A small network was shown many inputs. Here are its activations along a few directions, one row for each input.
Each table varies a few parts of the input and shows all the possible inputs, shuffled.
Descriptions start from the smaller parts, as in this example, which fits no table here: one of 3 separate values, together with either a single point or one of 11 places around a ring or (one of 4 places along a line, together with one of 5 places around a ring).
Shared parts are said once, and a part with two or three values counts as separate values.
In the rows, 128 means zero.

Other details of the inputs shift rows strongly along two fixed directions, in all tables alike. That doesn't count.

A family of inputs:
R1: [150 109 127 122 120  97 145 151 111 131 129 120 140 138]
R2: [131 161 143 110 122  94 101 149 116 112 108 156 126 122]
R3: [ 37 103  92 118 144 174 165  65 154 146 137 138 156 106]
R4: [ 64 138  77 102  78 105 193 145 111  86 181 183 115 102]
R5: [ 52 129  94 130 115  88 188 154 114 110 134 159 160 105]
R6: [120 108 124 108 159 212 104  83 182 165 112 112 123 142]
R7: [175 140 134 119 136 156  81 124 139 145  93 108 115 134]
R8: [191 151 177 155 115  62  86 182  57  76 155 113  92 148]
R9: [153 102 124 117 133 136 106  87 134 157 127 109 141 118]
R10: [109 166 124 142 105  63 130 143  90 101 123 162 140 104]
R11: [211 104 130 137 131 137  97 137 119 152 110  80 114 151]
R12: [ 91 131 110 104 120 121 127 175 109  98 123 132 134 123]
R13: [172 149 150 165 131 130 121 110 148 157 103 127 126 125]
R14: [147  86 126 129 145 162 125 115 130 141 137  93 122 155]
R15: [140 176 120 151 101  66  88 145  69  91 119 141 123  98]
R16: [ 70 117 124 103 143 154 159 148 144 104 142 127 130 137]
R17: [172 173 189 144 110  43  61 143  56  76 166 135 102 128]
R18: [172 133 135 173 133 135 147 147 145 153 104 111 122 141]
R19: [ 28 139 129  88 139 120 146 117 132  87 161 168 147 104]
R20: [154 106 111 164 146 190 130 117 152 162 104  87 111 150]
R21: [ 70  86  64 125 140 174 187 107 170 159 117 117 162 113]
R22: [ 98  99 135 108 133 107 172 139 122 126 153 139 161 126]
R23: [ 74 113 117 137 145 163 166  75 167 146 139 131 139 109]
R24: [195 110 151 139 147 165  70  76 140 163 125  90 109 151]
R25: [ 88 146 130 118 122 108 107 189  84  66 142 140 113 134]
R26: [188 136 139 181 136 145 121 142 131 136 113  89  93 150]
R27: [ 53 128  74  92  83 135 188  64 157 119 177 197 128  84]
R28: [154 137 150 126 135 143 130 171 147 138 107 120 122 152]
R29: [199 121 153 131 128 123  94  98 138 172 111 115 129 140]
R30: [183 102 159 132 147 155 120  79 170 190 120 114 140 137]
R31: [134 132 148 109 147 161 127 110 174 154 106 139 142 129]
R32: [122 166 137 117 109  72 113 208  84  78 120 144 118 137]
Description of these inputs: one of 2 separate values, together with either a single point or (one of 3 separate values, together with one of 5 places around a ring).
The inputs of R5 and R10 match in every part but the choice among 2 separate values. If R28 is changed in the same way as R5 into R10, which row does it become?
> R31
Which other rows does R16 become when the choice among 3 separate values takes its other values? List them by row number.
> R8, R26
Which other rows does R17 become when the choice among 3 separate values takes its other values? List them by row number.
> R19, R23
Which other rows does R11 become when the choice among 2 separate values takes its other values? List them by row number.
> R9

A family of inputs:
R33: [ 77 142 133 110 121  78 130 176  79  75 141 151 145 120]
R34: [ 98 119 104 125 115 107 165 141 115 120 140 143 140 117]
R35: [101 116 128 114 135 131 132  93 134 133 138 138 141 117]
R36: [135 125 119 134 128 150 123 121 140 133 122 123 115 133]
R37: [130 143 129 138 106  80 144 165  95 104 138 143 126 124]
R38: [104 106 122 121 145 147 137 135 135 132 119 116 142 135]
R39: [106 109 120 119 143 149 142 135 141 128 129 112 131 137]
R40: [241 157 169 165 131 124  65 178 108 121 102  84  78 164]
R41: [160 131 132 136 133 163 121 112 159 157 109 119 116 135]
R42: [185 127 131 158 125 132 133 141 134 146 115 110 112 144]
R43: [ 23 112 104  81 129 112 176 147 117  87 155 157 162 107]
R44: [186 120 150 140 146 158 100  89 157 168 114 110 115 144]
R45: [111 163 155 118 109  54 101 144  73  81 155 164 127 113]
R46: [ 22 137 102  91 114 100 170 125 112  89 155 180 160  91]
R47: [144  95 132 118 146 175 132  73 176 180 125 113 140 130]
R48: [134 100 124 115 147 170 126  72 170 172 123 121 137 131]
R49: [159 163 137 142 111 104  94 146  99 108 123 135 105 125]
R50: [168 166 143 162  98  58 111 181  64  87 136 132 104 132]
R51: [ 34 117  95 102 126 134 174 105 136 116 146 160 156  97]
R52: [180 105 122 144 146 195 139  91 201 199  94  98 123 143]
R53: [137  97 127 126 144 171 133  72 165 172 130 108 140 129]
R54: [176 183 159 148  99  70  77 184  73  80 132 139  90 136]
R55: [ 97 105 120 106 144 153 152 136 152 131 129 120 139 133]
R56: [180 139 151 144 122 117  87 115 110 131 129 115 114 129]
R57: [170 166 164 150 121  75  80 197  67  82 123 120 107 144]
R58: [164 174 160 138 100  50  68 153  53  80 147 141 111 116]
R59: [230 127 161 156 138 157  79  98 147 171 109  90 104 148]
R60: [121 147 147 114 118  87 106 122  99 105 143 151 132 118]
R61: [ 97 113 128 115 137 135 138  88 141 139 142 137 143 121]
R62: [120 129 141 123 135 118 123 160 114 116 123 124 135 139]
R63: [176 140 138 147 127 145 106 138 135 134 119 115 100 145]
R64: [226 126 135 170 126 147 110 133 141 165  97  90  97 155]
R65: [ 63  78  81 111 149 195 195  68 203 181 120 127 164 112]
R66: [ 55  97 110  88 134 139 164  79 148 138 153 151 170 101]
R67: [ 38  91  87  87 136 171 188  94 173 140 141 152 161 113]
R68: [ 82 112  99 108 129 152 152 116 147 129 136 140 138 121]
R69: [ 41 101  92 105 139 168 185  85 167 144 140 146 158 108]
R70: [ 87 147 130 118 116  75 124 178  73  64 147 141 127 118]
R71: [212  96 134 146 162 207 101 118 180 194  80  67 114 173]
R72: [ 47  97  88 112 138 157 193  90 170 150 136 143 164 106]
R73: [121 157 128 131 107  84 126 148 102 102 130 149 130 112]
R74: [181 136 150 153 138 131  91 159 113 129 107  95 109 157]
R75: [169 128 135 132 137 141 104 154 126 129 113  98 109 149]
R76: [233 114 128 162 146 200 105  95 194 208  79  77 102 157]
R77: [ 91 136 117 128 122 110 155 131 127 116 137 149 142 108]
R78: [115 156 131 135 110  94 115 156  91  88 143 143 113 126]
R79: [ 77 153 118 121  92  44 155 176  64  67 157 171 141 104]
R80: [142 149 134 139 124 127 118 130 124 123 124 134 116 125]
The inputs of R71 and R38 match in every part but one. If R68 is changed in the same way as R71 into R38, which row does it become?
> R36
What do these inputs look like to the network?
> one of 6 places around a ring, together with either one of 2 separate values or one of 6 places along a line
Which other rows does R43 become when the place on the ring of 6 takes its other values? List them by row number.
> R39, R40, R55, R70, R75
List by row number the other rows that have the place on the ring of 6 in common with R46.
> R33, R43, R60, R66, R67, R73, R79
Which other rows does R48 become when the choice among 2 separate values takes its other values? List them by row number.
> R58
Which other rows does R77 become when the place on the line of 6 takes its other values? List them by row number.
> R40, R42, R57, R63, R80

A family of inputs:
R81: [161  99 119 119 138 162  97  54 155 180 125 115 133 127]
R82: [123 154 156 139 135  97 101 160  93  93 126 135 119 138]
R83: [151 129 109 159 132 176 140  94 177 172 104 116 117 131]
R84: [210 184 168 167 101  75  61 111  92 120 116 131 104 105]
R85: [158 144 128 149  99  77 109 164  60  91 139 128 108 134]
R86: [196 144 132 159 142 172 101 116 166 170  78 100 102 147]
R87: [148 172 141 148 116  88 100 174  93 103 109 129 122 118]
R88: [157 141 130 136 109  75  99 175  69  95 127 115 119 135]
R89: [ 49 102  96 102 124 133 186 127 134 103 170 145 143 103]
R90: [ 49 123  90 123 117 111 197 120 129 116 151 160 158  91]
R91: [132 162 130 143 108  66 124 172  88  96 124 131 129 111]
R92: [180  96 110 151 138 206 118  86 171 188  99  92 107 161]
R93: [ 37 112 105  84 136 142 166 140 136 101 148 141 157 106]
R94: [206 131 143 138 146 191  86 125 165 157  94  85  85 162]
R95: [171 153 144 141 100  74 124 172  90 101 140 147 108 135]
R96: [179  97 117 135 153 205 106  97 176 186  83  92 113 162]
R97: [ 86 120 109 116 126 155 149 119 146 119 149 134 119 122]
R98: [164 154 151 126 116  94 100 180 104 109 116 137 121 139]
R99: [193 185 173 134 102  67  46 135  69  76 153 131  91 116]
R100: [103  85 116 138 160 200 162  82 189 174 125 112 140 148]
R101: [ 15 105 134  90 142  98 162  72 122 116 178 174 181  90]
R102: [ 46 121 110  86 127 123 172 129 141 114 138 175 155 118]
R103: [ 38 119 102  97 115 120 186 121 138 114 159 181 151 113]
R104: [ 32 122 123  70 114  96 170  80 126 119 171 192 175  88]
R105: [ 92 105 105 109 137 145 135 133 128 131 120 126 150 129]
R106: [180  98 145 145 171 204 113 113 183 190  87  76 128 161]
R107: [130  79 112 105 146 178 173 109 195 182 112 113 150 141]
R108: [168 156 148 135 113  86  95 186  86  83 135 107 101 131]
R109: [135 148 153 155 120  75 125 165  72  87 149 130 118 133]
R110: [148 101 141 141 155 149 136 130 147 155 114  91 135 146]
What do these inputs look like to the network?
> one of 5 separate values, together with either a single point or one of 5 places around a ring
The inputs of R109 and R89 match in every part but the choice among 5 separate values. If R101 is changed in the same way as R109 into R89, which row does it become?
> R99
Which other rows does R82 become when the choice among 5 separate values takes its other values? List them by row number.
> R86, R94, R96, R102

A family of inputs:
R111: [ 12 118  80 110 129 143 196 124 134  99 141 159 151 112]
R112: [204 134 136 156 114  84 106 158  98 128 129 107  99 147]
R113: [164 120 127 161 149 182 127 138 173 177  77 100 123 156]
R114: [159 144 142 149 137 141 102  83 154 153 119 123 126 115]
R115: [ 53 122  81 125 115 137 171 147 121 100 142 145 146 107]
R116: [146 101 136 143 148 153 158 113 166 176 122 113 143 152]
R117: [186 167 167 162 121  91  76 122 103 134 111 134 121 127]
R118: [ 91 110  96 119 124 155 145  66 147 156 145 139 153 101]
R119: [170 127 143 119 137 176 122 108 192 164 114 117 108 139]
R120: [ 53  93  92 114 116 124 195 118 124 112 177 152 155 105]
R121: [176 163 136 148  95  66  72 127  80 109 120 131 110 118]
R122: [ 80 164 134  96  96  77 134 151  85  66 163 180 117 115]
R123: [159 183 143 164 117  97 101 183 102  88 110 118  97 131]
R124: [ 70  99  95  79 119 173 176  99 170 145 153 149 149 114]
R125: [ 46 115 123  99 138 126 141 120 101  87 160 148 136 117]
R126: [ 49 108 110  98 127 128 136 127 103  92 168 138 150 112]
R127: [169 132 154 123 132 142 111 139 153 154 111 138 123 148]
R128: [163  88 117 120 154 172  99 109 155 159 109  83 124 153]
R129: [149 117  93 141 133 162 136 141 154 158  91  98 118 141]
R130: [141 132 137 128 125 116 121  97 125 144 113 128 144 108]
R131: [159 144 163 125 133  89  79 169  74  92 121 106 128 139]
R132: [150 144 163 140 145 124  81 144 116 110 130 108 104 135]
R133: [ 56 117 122 119 131 107 187 121 137 109 165 146 147 107]
R134: [159  87 144 131 180 209 114  95 191 198  98  83 139 167]
R135: [179 161 135 115 103  77  86 168  96 101 126 142 102 140]
R136: [ 87 114 107 123 137 154 146  58 149 149 138 152 141 107]
R137: [169  95 112 142 157 211 149 122 189 196  67  80 131 146]
R138: [179 160 159 113 111  84  96 172  95 103 118 142 116 133]
R139: [181 140 160 149 117  74 120 172  82 111 130 119 121 132]
R140: [ 82 142 130 130 102  68 157 148  72  68 173 164 120 115]
What do these inputs look like to the network?
> one of 5 separate values, together with one of 6 places around a ring
The inputs of R132 and R114 match in every part but the choice among 5 separate values. If R134 is changed in the same way as R132 into R114, which row does it become?
> R117
Which other rows does R116 become when the place on the ring of 6 takes its other values? List them by row number.
> R112, R120, R133, R139, R140
Which other rows does R127 become when the place on the ring of 6 takes its other values? List them by row number.
> R119, R122, R124, R135, R138
